A small network was shown many inputs. Here are its activations along a few directions, one row for each input.
In each table, some parts of the input vary, and every possible input appears once, in random order.
A made-up example of a description, with smaller parts first: one of 3 separate values, together with either a single point or one of 11 places along a line or (one of 6 places along a line, together with one of 8 places around a ring).
Shared parts are said once, and a part with two or three values counts as separate values.
(in the rows, 128 means zero)

Other details of the inputs shift rows strongly along two fixed directions, in all tables alike. That doesn't count.

A family of inputs:
row 1: [139  98 107 169 149 138 112 137  61 119 119 174 140]
row 2: [ 81  42 130 121  97 199  99  73  53 108 156 115  79]
row 3: [139 103  95 166 153 130 104 135  68 131 126 179 113]
row 4: [120  81 142 103  95 177 114  75 100 124 140  89  77]
row 5: [ 79  74 156  93  89 184 106  87  79 115 141  92  93]
row 6: [159 130 109 150 145 117 119 137 103 131 119 153 115]
row 7: [157 172 129 125 142  89 127 160 136 135 108 136 126]
row 8: [ 78  74 139 101  96 191 128  54 129 130 176  85 101]
row 9: [142 169 135 128 136  89 127 167 131 110 114 139 147]
row 10: [120 100  96 179 165 145 128 122  93 153 142 175 148]
row 11: [ 99  98 157  98  91 156 143  81 177 116 162  82 100]
row 12: [123 166 137 123 137 108 146 138 170 142 138 120 154]
row 13: [134 150  80 130 119 102 128 174 144 128  67 127 155]
row 14: [107 176 176  56  82 121 154  98 228 118 160  43 129]
row 15: [102  97 113 166 170 139 128 139  92 163 125 186 140]
row 16: [159 166 140 124 138  96 132 162 130 124 103 131 157]
row 17: [ 95 145 173  67  85 146 148  95 200 125 161  56 113]
row 18: [152 141 110 153 144 103 117 151 112 110 125 159 130]
row 19: [133 149 120 140 148 100 114 162 105 123 116 158 132]
row 20: [177 159 130 136 134  99 135 151 137 111 112 132 156]
row 21: [139 189 151 115 135  87 154 153 209 132 129 116 155]
row 22: [155 149  73 139 111 102 133 164 160 112  77 122 155]
row 23: [103  80  99 160 159 150  92 132  30 151 120 185 103]
row 24: [151 169 129 134 136 104 154 139 190 127 142 126 155]
row 25: [140 133 114 165 159 118 140 138 145 140 134 163 150]
row 26: [162 160 134 128 144  99 131 159 122 136 100 135 148]
row 27: [ 82  50 140 106 108 201  99  73  48 148 133 107  68]
row 28: [109 167 190  56  76 111 160 109 245 110 151  44 115]
row 29: [164 121 119 147 142 126 125 133  98 130 113 143 135]
row 30: [139 128 115 164 156 114 143 141 145 139 132 168 149]
Description of these inputs: one of 2 separate values, together with either a single point or one of 6 places along a line or one of 8 places around a ring.
The inputs of row 28 and row 11 match in every part but the choice among 2 separate values. If row 5 is changed in the same way as row 28 into row 11, which row does it become?
Answer: row 1
Change only the choice among 2 separate values in row 4. List by row number the other rows that result.
Answer: row 27

A family of inputs:
row 31: [140 183 156 104 125  95 140 148 173 136 123 107 154]
row 32: [134 194 169  81 108  79 152 152 210 107 131  80 148]
row 33: [ 85  22 134 132 128 216  99  50  41 149 158 128  70]
row 34: [109 145 182  52  77 137 143  99 192 133 140  48  88]
row 35: [150 114 118 171 165 132 120 130  81 146 135 176 146]
row 36: [141 133 101 155 146 124 138 147 125 137 113 147 165]
row 37: [103  82 154 107 103 167 124  81 114 109 168  97  98]
row 38: [118 136  99 177 176 102 119 168  87 151 110 195 143]
row 39: [144 162  97 154 134  90 140 157 167 121 111 143 150]
row 40: [163 185 145  88 102  82 116 169 135  98  86  95 124]
row 41: [108  80  91 165 140 146 119 128  91 134 118 169 139]
row 42: [148 118  81 179 176 119 127 151 101 158  93 182 158]
row 43: [ 86  70 137  95  78 196 121  65 124 132 148  71 103]
row 44: [161 104  66 174 148 123  97 169  36 123  67 180 137]
row 45: [ 88  73 110 132 110 177 115 104 112 125 137 122 105]
row 46: [126 137 109 171 184 109 126 171  80 149 106 203 171]
row 47: [172 170 159 105 116 100 151 127 192 124 138 100 117]
row 48: [107 108 174  82  82 166 132  72 148  99 171  74 100]
row 49: [161 155 113 132 131 102 151 149 176 142 104 126 142]
row 50: [130 126 144 127 121 135 125 119 143 109 154 123 110]
row 51: [156 168 153 121 119  88 142 137 182  99 143 120 140]
row 52: [ 96  74 125 118 111 175 107  76  94 122 171 120  76]
row 53: [160 170 124 156 146  84 136 150 153 114 135 153 137]
row 54: [ 95  38 119 161 146 203 105  82  22 147 157 160 105]
row 55: [119 116 105 175 185 129 120 161  55 164 111 195 161]
row 56: [ 60  35 126 107  87 220 115  58  85 124 150  97  96]
row 57: [149 127 165  67  59 141 108  97 125  76 131  51  74]
row 58: [144 170 106 115 112  95 140 143 196 113 126 110 137]
row 59: [126 141  86 170 183  98 115 173  86 155 113 203 146]
row 60: [145 153 114 135 129  98 147 153 170 115 116 124 163]
row 61: [167 177 160 107 119 103 150 123 184 116 142  94 131]
row 62: [100 133 167  77  99 148 134 100 150 136 139  71 105]
row 63: [133 174 131 137 151  89 131 176 154 129 116 152 148]
row 64: [119 127 130 132 156 126 122 134 108 157 112 145 130]
row 65: [146 134  99 154 149 122 139 142 127 146 106 147 154]
row 66: [123 175 160  95 110  90 141 147 188 113 129 103 140]
The inputs of row 35 and row 31 match in every part but one. If row 54 is changed in the same way as row 35 into row 31, which row does it become?
Answer: row 55
Describe the family of inputs behind these rows.
Answer: one of 3 separate values, together with either a single point or one of 11 places along a line
Change only the choice among 3 separate values in row 47. List by row number the other rows that result.
Answer: row 34, row 49
Change only the choice among 3 separate values in row 59. List by row number the other rows that result.
Answer: row 52, row 58

A family of inputs:
row 67: [107 120  97 148 157 139 133 127 122 153 150 163 158]
row 68: [ 82  64 109 128 117 164 107 111  63 130 134 141 109]
row 69: [110 163 181  69  91 143 149  95 212 116 182  65 127]
row 70: [ 84  56 125 148 146 170 121  86 104 148 162 159  91]
row 71: [105  84 113 130 137 160 111 120  71 151 122 148  88]
row 72: [122  80 107 169 156 155 112 121  45 129 131 170 127]
row 73: [118 113 143 104 123 145 130 123 111 134 124 108 114]
row 74: [106  88 122 146 144 145 112 138  64 128 131 155 125]
row 75: [ 93 117 135 123 121 139 146  99 146 154 147 111 130]
row 76: [141 169 160  79  75 112 136 110 200  87 150  62  96]
row 77: [129 124 154 100  94 137 133 111 145  97 152  82 112]
row 78: [203 203  98 163 160  61 158 200 178 129  81 162 185]
row 79: [143 166 158 104 120 104 128 137 153 121 120 110 135]
row 80: [117 131 146  89 100 134 118 116 147 128 131  90  90]
row 81: [187 208 154 106 120  68 150 152 208 102 121  87 155]
row 82: [198 209 107 165 160  42 142 202 169 110 112 172 160]
row 83: [153 148 130 174 184  90 148 154 149 145 131 197 170]
row 84: [118 128 135 110 118 128 112 122 128 129 127 113  98]
row 85: [ 86  78 107 141 122 169 110 120  77 128 117 142 117]
row 86: [112 100 128 116  87 157 127 110 138 103 138  96 111]
row 87: [173 226 107 161 183  53 154 194 201 140 133 177 183]
row 88: [129 119 114 139 113 139 127 126 129 111 121 125 132]
row 89: [161 183 118 197 203  72 151 183 129 171 113 211 191]
row 90: [126 132 101 147 149 109 119 146  99 133 103 158 147]
row 91: [103 121 131  98  99 133 124 114 128 113 130 103 119]
row 92: [123 129 159  96 109 140 120 117 128 132 128 103 114]
row 93: [108 120 163  95  96 141 121 117 125 109 146 103 109]
row 94: [158 168 102 152 154  89 134 185 146 140  83 158 168]
row 95: [149 163 187  58  66 129 139  96 203 102 148  40 106]
row 96: [ 96  87  99 154 138 158 107 127  76 137 105 153 127]
row 97: [130  96 114 133 129 155 120 112  93 139 131 135  90]
row 98: [116 132 128 123 124 122 116 134 118 120 128 133 106]
row 99: [117 118 118 138 134 121 113 147 101 124 129 152 109]
row 100: [125  86 111 142 133 159 106 109  81 142 132 142  92]
row 101: [158 210 163  93 115  69 145 156 204  99 117  83 151]
row 102: [ 90  75 110 134 122 172 106 112  82 140 113 131 113]
row 103: [142 169 186  66  66 122 142 100 199  82 154  51 111]
row 104: [114 123 140 120 127 131 123 130 107 116 130 123 127]
row 105: [154 200 104 156 164  83 158 181 203 137 124 158 195]
row 106: [ 96  83 101 152 130 155 113 140  78 129 115 157 126]
row 107: [149 153 106 141 145 105 140 174 139 140  88 149 154]
row 108: [ 86 107 161 116 120 159 143  88 136 150 161  95 116]
row 109: [108  77  91 147 152 153 116 130  50 159 107 171 125]
row 110: [118  79  86 167 149 151 107 112  53 138 119 169 129]
row 111: [118  77 103 147 125 172 114 112  88 141 117 135 118]
row 112: [128  81 126 138 135 171 119 105  65 143 131 147 108]
row 113: [146 148 132 100  99 112 133 113 167 113 128  87 129]
row 114: [131 117 122 124 107 145 124 114 141 120 120 102 124]
row 115: [143 116 106 135 130 129 124 124 112 137 118 135 133]
row 116: [119 125 162  87 105 147 131 113 127 130 130  98 106]
row 117: [175 162 103 139 144  89 146 158 144 133 104 145 156]
row 118: [146 175 151 118 130  96 128 147 147 117 116 126 144]
row 119: [ 96 121 141 132 130 142 137 104 141 156 154 121 105]
row 120: [127 119 131 128 142 132 120 137 100 141 116 133 130]
row 121: [135 115  92 196 188 110 144 158 133 152 114 209 173]
row 122: [102 128 145 110 128 153 139 106 156 133 172 105 136]
row 123: [176 160  78 188 176  73 132 181 104 128  98 202 180]
row 124: [ 94  81 119 109 113 163 111 102  88 144 123 116 107]
row 125: [152 125  86 173 156 102 125 160  93 127 115 183 157]
row 126: [131 122 164  73  83 154 141  91 158 111 147  54  97]
row 127: [136 158 177  67  72 127 139  92 196  86 150  34 109]
row 128: [131 149 146  92  77 133 137 106 193  95 128  59 119]
row 129: [152 198 119 165 161  71 166 177 198 152 108 152 186]
row 130: [164 159 144 124 127 108 129 131 145 119 125 122 138]
row 131: [107  97 129 145 142 149 108 127  59 132 127 166 123]
row 132: [168 160 138 122 130 104 138 141 154 122 121 111 142]
row 133: [112 117 138 114 122 123 150 101 184 129 152 118 134]
row 134: [110  89 120 144 152 150 106 124  61 144 119 150 124]
row 135: [113 124 122 131 133 128 109 128 106 128 121 136 104]
row 136: [129 115 152 114 102 144 124 111 120 106 150 111 112]
row 137: [160 133  94 176 169 107 113 152  93 140 112 181 130]
row 138: [107  96 149 128 139 143 143  99 149 133 159 128 126]
row 139: [101 110 135  88  95 144 118  99 130 125 128  87 109]
row 140: [106  75 111 145 128 169 100  92  68 129 138 138  84]
row 141: [142 146 156 109 106 128 127 108 146 106 137  99 120]
The inputs of row 134 and row 139 match in every part but one. If row 122 is changed in the same way as row 134 into row 139, which row does it become?
Answer: row 67
Describe the family of inputs behind these rows.
Answer: one of 5 places along a line, together with either one of 3 separate values or (one of 2 separate values, together with one of 6 places along a line)
Change only the place on the line of 5 in row 132. List by row number the other rows that result.
Answer: row 95, row 100, row 111, row 115
Change only the choice among 3 separate values in row 70. List by row number the other rows that result.
Answer: row 87, row 119
Change only the choice among 2 separate values in row 95. List by row number the other rows that result.
Answer: row 92

A family of inputs:
row 142: [183 161  98 199 213  83 134 184  79 169  94 217 181]
row 143: [161 156  79 200 210  85 132 198  82 175  74 222 192]
row 144: [151 131 153  75  67 133 108 110 125  80 120  62  82]
row 145: [ 66  37 132 141 139 201  95  82  23 148 160 156  79]
row 146: [ 83 127 152  88  98 142 127 114 147 122 145  91 106]
row 147: [157 167 173  76  90 121 154 105 207 117 141  57 122]
row 148: [ 96 129 153  88 108 136 130 115 145 135 128  94 116]
row 149: [ 51  21  97 151 124 205 101  83  46 137 152 153  96]
row 150: [123 120 134  74  62 142 105 117 121  88 106  61  88]
row 151: [168 188 154  95  95  92 156 121 233  95 150  74 135]
row 152: [122 110 108 139 125 143 134 121 136 139 119 125 134]
row 153: [142 152 149 126 148 106 133 139 125 139 129 139 134]
row 154: [135 164 157  71  83 123 154 116 214 122 125  53 131]
row 155: [114 100 117 169 162 137 112 131  75 132 144 185 127]
row 156: [210 217 129 145 149  52 163 171 214 119 111 133 176]
row 157: [ 61  72 129 118 108 176 108  97  99 124 152 122  99]
row 158: [181 182 106 185 179  61 142 187 151 118 124 195 178]
row 159: [ 99  69  82 165 143 165 117 113  80 144 129 165 128]
Describe the family of inputs behind these rows.
Answer: one of 2 separate values, together with either a single point or one of 8 places around a ring
List by row number the other rows that have the choice among 2 separate values in common with row 152.
Answer: row 143, row 146, row 148, row 149, row 150, row 154, row 157, row 159
